These are the activations of a small neural network, seen along a few directions. Each row is one input.
Each table varies a few parts of the input and shows all the possible inputs, shuffled.
Descriptions start from the smaller parts, as in this example, which fits no table here: one of 3 separate values, together with either a single point or one of 11 places along a line or (one of 4 places along a line, together with one of 5 places around a ring).
Shared parts are said once, and a part with two or three values counts as separate values.
In the rows, 128 means zero.

Other details of the inputs shift rows strongly along two fixed directions, in all tables alike. That doesn't count.

Rows:
R1: [ 89 150 139 145 137 153 164 154 140 135  98 154  94 174]
R2: [192  94 123 122  75 137 123 137 188  96 157 156 145 138]
R3: [ 87 125 126 169 130 150 177 157 113 121  95 152 113 159]
R4: [ 91 139 167 138 166 125 146 152  94 110 105 112 118  98]
R5: [ 83 170 146 133 161 130 125 133  97 137  91 119 112 133]
R6: [164  97  89 143  76 152 145 130 165 123 129 163 143 142]
R7: [ 82 116 151 132 187  99 212 116  76 123  47 139 118 143]
R8: [183  74 117 126  91 149 136 144 172 108 160 150 136 130]
R9: [170 105  87 118  86 158 141 124 190 147 137 162 128 134]
R10: [171  94  89 141  70 163 136 121 165 111 120 170 141 133]
R11: [ 91 145 177 138 165 114 134 153  99 105 120 109 105 134]
R12: [167  91  87 130  91 175 133 131 164 129 126 156 117 151]
R13: [183  95 118 133  84 152 130 137 165  98 156 153 143 161]
R14: [201 109 100  81 121  79  65  79 142 160 219  77 180  68]
R15: [ 90 140 139 166 126 144 163 156 116 112  96 154 111 178]
R16: [ 85 153 130 135 161 139 140 134  99 143  91 120 115 116]
R17: [175 107 106 132  73 167 117 130 153 107 115 163 133 153]
R18: [ 60 158 166 154 152 132 150 156  83 104  76 130 112 140]
R19: [ 75 174 141 141 157 110 141 133 114 143 106 123 119 142]
R20: [ 83 165 143 149 145 105 140 134 104 131 110 124 127 142]
R21: [104 126 165 156 132 140 166 171 132  89 112 150 110 161]
R22: [ 59 151 135 159 167 139 175 153 103 141  91 134 103 149]
R23: [ 99 142 151 140 160 131 145 138  87 113 110 109 131 105]
R24: [ 54 136 152 164 159 137 169 160  82 114  86 125 102 142]
R25: [180 113 104 111  79 178 117 128 180 129 119 166 117 149]
R26: [176  93  89 113  91 174 129 127 175 143 136 153 110 143]
R27: [ 59 165 146 143 170 151 168 150 100 142  69 132  93 125]
R28: [ 61 166 151 153 165 139 153 150  96 127  82 128  91 165]
R29: [206 114 133  69 121  91  40  94 139 140 200  83 157  74]
R30: [ 77 155 151 145 143 102 140 141 106 121 114 122 130 136]
R31: [179  80 108 137  89 169 141 137 153  97 141 146 134 143]
R32: [159  87 100 140  71 160 140 130 164 101 121 168 142 128]
R33: [ 84 166 145 148 144 113 131 125  99 122 100 127 124 132]
R34: [ 57 144 154 157 157 138 164 156  80 112  75 128 114 122]
R35: [171 101 109 127  67 145 113 121 167 100 135 161 145 139]
R36: [110 179 138  91 167  82  79  90 115 177 150  87 125  90]
R37: [181  86 118 127  84 150 133 132 174  93 141 157 141 110]
R38: [192 109 110  72 116  82  29  82 127 162 211  74 153  97]
R39: [ 90 152 165 146 162 122 141 144  88 105 116 108 115 145]
R40: [ 98 153 131 151 123 150 151 136 136 113  84 159 114 153]
R41: [190  88 102 130  77 157 132 119 168  96 145 154 155 117]
R42: [120 156 135 104 164  78  67  98  83 165 164  70 130 111]
R43: [162 107  93 125  84 173 145 124 184 130 115 173 121 131]
R44: [115 178 165  86 197  54  55  90  59 158 175  38 152  64]
R45: [ 87 140 159 145 160 107 160 151 114 115 120 118 126 108]
R46: [183  80  86 132  76 166 123 126 156 123 139 151 129 147]
R47: [161  77  99 138  80 157 142 141 161 116 141 159 137 148]
R48: [ 93 139 119 157 128 158 169 139 133 119  79 159 115 137]
R49: [ 97 121 143 165 139 150 184 161 115 100 109 142 123 150]
R50: [194 129 102  57 128  96  34  76 148 191 206  79 132 100]
R51: [203  94 118  71 132  86  49  92 135 156 218  69 150  68]
R52: [ 87 159 137 147 131 145 168 150 148 131  90 158 103 163]
R53: [192 114  86  62 130  95  56  79 155 205 214  85 144  84]
R54: [108 184 162  92 194  41  61  81  70 155 180  44 157  62]
R55: [175  98  79 127  79 157 136 122 184 136 137 162 141 138]
R56: [138 127 145  72 191  41 117  64  77 161 123  87 146 110]
R57: [ 98 142 130 151 131 149 155 150 134 126 102 153 108 175]
R58: [ 82 185 185 104 203  46  83 107  74 142 156  58 135  67]
R59: [ 93 161 137  92 190  33  70  88  73 188 185  42 158  54]
R60: [180  92  91 128  77 168 121 124 151 121 124 155 139 128]
R61: [ 72 148 156 147 153 109 139 148  95 124 118 119 119 149]
R62: [189 102 112 131  74 145 130 129 176  95 152 156 154 149]
Description of these inputs: one of 2 separate values, together with either a single point or (one of 5 places around a ring, together with one of 6 places along a line).
Q: Changing only the choice among 2 separate values turns R56 into R7. The same change can be made to R17. Which row results?
A: R60
Q: Changing only the choice among 2 separate values turns R27 into R25. The same change can be made to R6. Which row results?
A: R20
Q: Which other rows does R29 become when the choice among 2 separate values takes its other values? List them by row number.
A: R4
Q: Which other rows does R3 become when the choice among 2 separate values takes its other values? List them by row number.
A: R15

Rows:
R63: [130 149 134 117 131 108 114 119 144 140 146 124 131 135]
R64: [118 138 115 129 119 128 107 124 128 142 138 120 136  98]
R65: [175  93 115 127  76 175 135 142 178 106 118 176 109 178]
R66: [129 120 125 115 138 135 113 133 129 145 142 112 117 106]
R67: [ 48 150 171 143 195 110 180 146  67 125  69 117 100 130]
R68: [ 75 131 147 174 138 150 222 161 127  89  57 176 113 162]
R69: [131 124 118 121 126 106 121 104 118 133 121 126 147 108]
R70: [146 125 123 113 137 120 123 103 112 131 117 119 139 111]
R71: [164 111 103 141  58 168 128 136 179 103 112 184 131 171]
R72: [136 107 119 120 141 107 136 114 113 142 142 116 140 129]
R73: [139 151 131 114 131 127  98 112 124 135 129 120 125 135]
R74: [131 133 126 121 133 112 111 123 126 145 153 114 125 153]
R75: [125 137 122 126 133 123 124 130 142 145 151 118 134 101]
R76: [125 121 114 131 136 128 121 134 125 149 158 109 127 119]
R77: [143 119 167 133 125 108 107 142 113  79 162 106 150 109]
R78: [132 139 119 121 133 143 108 122 123 138 135 113 128 102]
Q: Describe the family of inputs behind these rows.
A: either a single point or (one of 3 separate values, together with one of 5 places around a ring)
Q: Which other rows does R74 become when the choice among 3 separate values takes its other values? List them by row number.
A: R72, R76
Q: A walk changes only the place on the ring of 5. It starts at R78 and steps to R64. List the rest of the walk in order.
A: R75, R76, R66

Rows:
R79: [179 132 120  72 140 108  72  90 127 165 136 105 130 110]
R80: [181  85  99 127  80 100 101 108 151 123 171 138 159 133]
R81: [ 69 166 137 121 178  93 128 129  95 172 120  89 130  64]
R82: [177  75 122 121 111 149 141 145 145 117 171 124 136 137]
R83: [179 119 119 138  92 148 120 121 137  93 152 137 167 129]
R84: [162 112 147 139  99 144 167 148 171  68 123 161 148 137]
R85: [ 73 168 152 146 160  66 114 116  76 126 133  86 149  91]
R86: [143 134 130 137 119 104 127 122 129 106 159 114 174 114]
R87: [164 120  90  95 151 135  88  99 127 178 168  87 123  97]
R88: [116 113 103 161  92 148 182 145 151 125  80 190 130 178]
R89: [165 138  85 101 139 117  80  79 119 173 160  94 141 126]
R90: [146 104  96 134  87 154 155 129 143 138 100 169 126 181]
R91: [150  91  97 126  85 116 117 113 151 128 139 154 151 146]
R92: [ 72 133 132 141 162 116 165 151 111 161 101 131 113 115]
R93: [106 154 149 176  73 179 115 195 173  86 134 168  88 192]
R94: [165  86  94 107 102 153 132 130 151 162 136 141 119 132]
R95: [116 130 104 163  82 160 177 144 156 111  73 185 139 155]
R96: [ 92 188 160 103 182  95 110 105  87 157  99 100 123  86]
R97: [ 64 141 167 177 158 144 201 184 109  84 102 130 127 116]
R98: [176  86  75 111 111 136 127 111 179 168 175 135 134 114]
R99: [ 83 165 156 103 189  61 128 112 100 172 112 106 122 107]
R100: [176 113 147  92 145  71 105 107 141 129 186 103 159 110]
R101: [ 71 162 174 153 186 130 154 157  73 109 122  93 128  90]
R102: [158  99 129 119  98 167 127 133 148  93  88 165 111 161]
R103: [137  72 111 129  93 170 150 150 146 119 117 157 109 151]
R104: [130 110 114 112 115 110 106 106 112 143 136 121 135 147]
R105: [ 81 151 163 176 160 146 174 163  77  84  84 128 124 174]
R106: [125  77 129 161  99 172 177 171 134  94 108 160  99 161]
R107: [104 173 121 167  90 198 133 176 196 128 129 171  80 202]
R108: [121 111 117 119 116 125 114 129 138 132 141 119 140  80]
R109: [135 102 115 136  94 179 129 142 141 108 111 152 124 107]
R110: [171 122 121  67 136  91  91  89 134 177 149 109 128 120]
R111: [149  73 102 120  97 135 124 134 160 134 147 147 133 117]
R112: [141  72 118 156  93 146 158 159 155 102 133 160 122 134]
R113: [165 126 139  99 120  78  84  99 140 119 166 103 152  80]
R114: [191 122 148  86 148 104  81 105 121 120 171  88 147 115]
R115: [170 127 112  75 149  99 102  79 142 176 166 102 122 127]
R116: [ 56 152 135 136 198 124 169 136  86 171 114  98  90 129]
R117: [ 69 214 186 137 171 100  75 167 110 137 187  74 113 138]
R118: [163 113 156 102 142 106 130 123 128 115 156 112 134 143]
R119: [ 73 169 167 108 174  72 113 112  98 132 113  96 132  84]
R120: [164  81 103 114 100 167 101 133 139 125 131 133 121 122]
R121: [ 63 184 164 127 176  93 154 129 104 141  77 121 120 103]
R122: [ 61 180 127 174 152 159 180 133 100 122  68 146 113 150]
R123: [103 178 187 117 190  92 120 120  81 111 133  84 139  91]
R124: [155 132 149 117 120 119 100 112 124 101 132 123 132 100]
R125: [128 102 131 174 101 143 191 161 145  80 115 173 147 182]
R126: [127 162 121 143  72 180 100 171 193 138 134 168  97 183]
R127: [169 118 115 112 121 100  62  96  99 133 164  90 148 117]
R128: [ 62 139 170 153 193  96 172 164  86 124 135  99 127 111]
R129: [169  88 124  93  98 131 116 113 154 122 128 148 120 152]
R130: [ 71 156 168 149 181  94 160 140  63 121 123  96 131 155]
R131: [161 114 122 113 122 120  75 111 116 132 175  92 142  62]
R132: [163 128 110  86 149  84 106  82 157 174 168 113 135 112]
R133: [158 119 105  96 121 107  58  89 105 148 151  97 148 119]
R134: [173 106 141  85 131  81  84  97 122 136 170  97 129 118]
R135: [143 133 124 139 107 121  97 109 108 110 139 120 149 110]
R136: [158 130 103  94 127 129  82 104 127 173 154 102 142  64]
R137: [138 135 100 122 137 157 123 113 136 155 143 116 124  90]
R138: [142 115  88 136 108 152 158 114 145 145 122 152 120 181]
R139: [127 133 119 149 108 167 191 137 181 102  83 182 115 153]
R140: [ 32 195 171 168 128 157 118 191 131 115 105 144  77 181]
R141: [175  79 112 130 100 160 106 139 134 110 144 126 121 121]
R142: [136 121 110 142  83 161 122 121 132 102 103 160 142 136]
R143: [ 68 142 138 155 162 168 172 168  91 134  58 138  90 140]
R144: [151 120  96 133  99 160 128 125 130 133  93 156 129 164]
R145: [166 103 141 130 106 150 124 135 135  84 106 148 112 152]
R146: [136  95 121 154  92 149 147 154 152  94 131 146 133 104]
R147: [ 62 176 137 167 140 151 170 142  91 123  52 153 120 142]
R148: [ 72 156 117 154 164 106 169 120 111 155 109 131 124 152]
R149: [156 109  83 127 105 157 143 123 178 144 148 139 135 101]
R150: [ 52 175 124 177 150 137 195 138 116 124  75 147 122 148]
R151: [163 123 111 119 125 167 142 118 156 124 102 152 105 162]
R152: [162  90 122 104  98 115 120 116 168 119 131 158 134 137]
R153: [ 99 131 160 149 174 145 152 164  85 107 120 101 117 126]
R154: [122 130 112 126 104 107 107 108 130 126 132 127 158 109]
R155: [ 83 174 170 106 176  94  99 106  82 131 107  96 123  86]
R156: [ 90 193 150 110 195 103 121  95  96 157 116  93 116  93]
R157: [154  89 138 141  95 127 154 141 163  87 117 172 123 154]
R158: [161 108 116 107 118  83  80  94 106 145 177  93 146 127]
Q: Describe the family of inputs behind these rows.
A: one of 5 places along a line, together with either a single point or (one of 3 separate values, together with one of 5 places around a ring)
Q: Changing only the place on the line of 5 turns R99 into R100. The same change can be made to R88. Which row results?
A: R125
Q: Changing only the place on the line of 5 turns R121 into R84. The same change can be made to R92. Which row results?
A: R128
Q: Which other rows does R118 become when the place on the line of 5 takes its other values? List them by row number.
A: R110, R115, R129, R134
Q: Which other rows does R95 become when the place on the line of 5 takes its other values? List them by row number.
A: R85, R86, R150, R154
Q: Which other rows does R138 become when the choice among 3 separate values takes its other values? List them by row number.
A: R115, R116
Q: A walk changes only the place on the ring of 5. It starts at R129 and steps to R152. List the rest of the walk in order.
A: R119, R155, R102
Q: Which other rows does R151 become when the place on the ring of 5 takes its other values? List them by row number.
A: R115, R132, R139, R156
